These are the activations of a small neural network, seen along a few directions. Each row is one input.
In each table, some parts of the input vary, and every possible input appears once, in random order.
Descriptions start from the smaller parts, as in this example, which fits no table here: one of 8 places around a ring, together with either a single point or one of 11 places around a ring or (one of 3 separate values, together with one of 6 places along a line).
Shared parts are said once, and a part with two or three values counts as separate values.

Other details of the inputs vary at random and push rows far along two fixed directions, the same in every table; ignore that.

Table:
row 1: [-2.81  2.66  5.12  0.48 -4.50 -1.49 -1.28 -1.49  5.11  1.92 -1.83]
row 2: [ 2.75  0.24 -3.63 -1.00  4.43  1.84  3.83  1.67 -6.57 -1.02  0.68]
row 3: [ 2.20 -0.72 -3.36 -1.19  5.19  1.06  4.29  1.35 -5.86 -1.97  0.65]
row 4: [-0.60 -3.18 -5.42 -0.64  3.62  1.40  6.40 -0.79 -4.22 -1.78  0.92]
row 5: [ 2.21 -4.17 -3.34 -3.47 -4.85 -1.72 -1.93  0.27  1.40 -0.53  5.14]
row 6: [-0.63  1.86  5.74  3.70 -2.87 -1.66 -4.08 -0.02  3.85 -0.28 -2.87]
row 7: [-0.81  4.13  5.04  2.10 -2.13  0.48 -5.58  0.03  3.01  1.16 -2.82]
row 8: [ 3.65 -3.16 -2.35 -2.52 -1.90 -1.26 -5.65  3.00  0.24 -1.14  3.96]
row 9: [-0.90  3.53  5.52  2.00 -1.56 -0.06 -5.50  0.05  3.45  1.12 -2.49]
row 10: [-0.30 -1.34 -6.31 -1.45  4.16  2.54  5.27 -0.90 -3.87  0.05  1.30]
row 11: [-2.83  2.41  4.73  5.41  6.52 -0.39  4.54 -2.76 -2.80 -0.50 -5.66]
row 12: [ 3.49 -3.42 -2.42 -2.45 -1.90 -2.08 -5.58  2.91  0.08 -1.01  3.81]
row 13: [-5.64  2.49  2.68  3.84  5.92  1.90  6.39 -3.52 -0.31  1.69 -4.44]
row 14: [-0.82  2.00  5.79  2.86 -2.98 -1.00 -4.57  0.20  3.19 -0.35 -3.64]
row 15: [ 4.15 -2.56 -1.95 -3.23 -2.96 -2.61 -3.91  3.18 -0.51 -1.76  3.55]
row 16: [ 1.31 -3.95 -4.04 -3.71 -3.67 -1.26 -2.84  1.13  1.85  0.44  4.97]
row 17: [-0.61 -3.29 -5.52  0.19  3.59  0.78  7.00 -1.01 -3.66 -1.59  1.86]
row 18: [-5.13  3.52  2.10  3.37  5.59  2.52  6.03 -3.70 -0.45  2.02 -4.60]
row 19: [ 2.58 -1.58 -2.92 -4.59 -4.69 -0.07 -1.36  1.34  1.64  0.27  3.84]
row 20: [-1.28  4.53  4.53  0.30 -5.00  1.08 -1.49 -0.94  4.41  3.26 -2.34]
Description of these inputs: one of 2 separate values, together with either one of 4 places along a line or one of 6 places along a line.
Question: Changing only the choice among 2 separate values turns row 19 into row 3. The same change can be made to row 18. Which row results?
Answer: row 9
Question: Change only the choice among 2 separate values in row 4. List by row number the other rows that result.
Answer: row 14
Question: Change only the choice among 2 separate values in row 5. List by row number the other rows that result.
Answer: row 11

Table:
row 21: [ 1.24 -3.19 -6.60 -2.58  2.54  0.21  1.31  0.36 -3.18 -0.98  3.32]
row 22: [-0.83  1.48  3.68  0.70 -2.59 -0.65 -4.39  1.53  4.06  1.59 -1.13]
row 23: [ 0.12  1.24  1.36  0.74  3.40 -0.09  1.23  0.81 -2.65 -0.95 -1.91]
row 24: [-0.22  3.34  5.93  0.91 -3.39 -0.17 -5.24  0.43  4.42  1.29 -1.33]
row 25: [-2.89  4.34  3.59  1.00  1.01  1.82  3.01 -2.09  1.49  2.05 -3.69]
row 26: [ 1.43 -5.02 -7.44 -3.38  0.41  1.14  3.54  0.23 -2.81 -1.61  4.57]
row 27: [-0.63 -0.19 -1.28 -1.03  2.18  0.13  2.06 -0.14 -1.74  0.77 -0.25]
row 28: [-0.31 -0.31 -0.26  2.35  3.37  0.06  1.26 -0.32 -2.63 -2.24 -1.45]
row 29: [ 2.42 -2.06 -3.14 -4.87 -6.69 -0.10 -3.65  2.27  2.90  0.64  4.04]
row 30: [ 1.13  0.31  3.19 -0.47 -4.33 -1.90 -6.37  2.44  3.31 -0.61 -0.46]
row 31: [-1.32  4.25  0.31  1.60  3.46  3.33  5.91 -1.89 -1.97  1.47 -3.54]
row 32: [-3.61  0.86  2.67  4.76  5.58 -0.63  5.41 -2.90 -1.15  0.13 -3.42]
row 33: [ 1.46 -1.53  2.78  0.19 -4.99 -2.15 -6.26  0.61  3.84 -1.04  0.46]
row 34: [-2.33  1.07  0.50  2.90  4.15  0.87  1.63 -1.00 -0.82 -0.17 -2.15]
row 35: [ 1.16 -1.71 -3.25 -2.86 -4.33  0.59 -1.88  0.87  2.13  0.00  3.46]
row 36: [ 1.52  1.24  2.13 -2.95 -5.84 -1.21 -6.38  1.16  4.03  1.30  1.84]
row 37: [-2.95  1.10  3.94  2.05 -0.21 -0.07  0.07 -2.50  2.52  1.11 -2.42]
row 38: [ 4.76 -2.26 -6.98 -3.00  2.31  1.36  1.13  3.10 -5.58 -1.18  4.49]
row 39: [-3.03  6.24  4.17  3.91  5.05  2.48  4.83 -2.92 -2.27  1.97 -5.97]
row 40: [ 1.77 -4.36 -4.17 -1.34  1.22 -0.38 -0.18  0.32 -1.73 -1.22  3.10]
row 41: [-1.69 -0.56  1.38 -0.13 -5.57 -1.17 -0.78 -0.70  3.96  0.84  1.03]
row 42: [ 1.16 -3.47 -2.86  1.21  4.13 -1.88  4.65  0.09 -4.09 -2.75  0.56]
row 43: [ 4.33 -1.63 -3.69 -1.71  1.47  0.62 -0.26  2.18 -5.48 -1.72  2.15]
row 44: [-2.69  0.80  4.03  2.01 -2.36 -2.19 -0.64 -1.96  3.44  1.29 -1.30]
Question: Changing only one part turns row 25 into row 36. The same change can be made to row 26. Which row results?
Answer: row 37
Question: What is each input in this table made of?
Answer: one of 4 places along a line, together with one of 6 places along a line
Question: A walk changes only the place on the line of 4. It starts at row 31 and steps to row 39. List the rest of the walk in order.
Answer: row 38, row 43
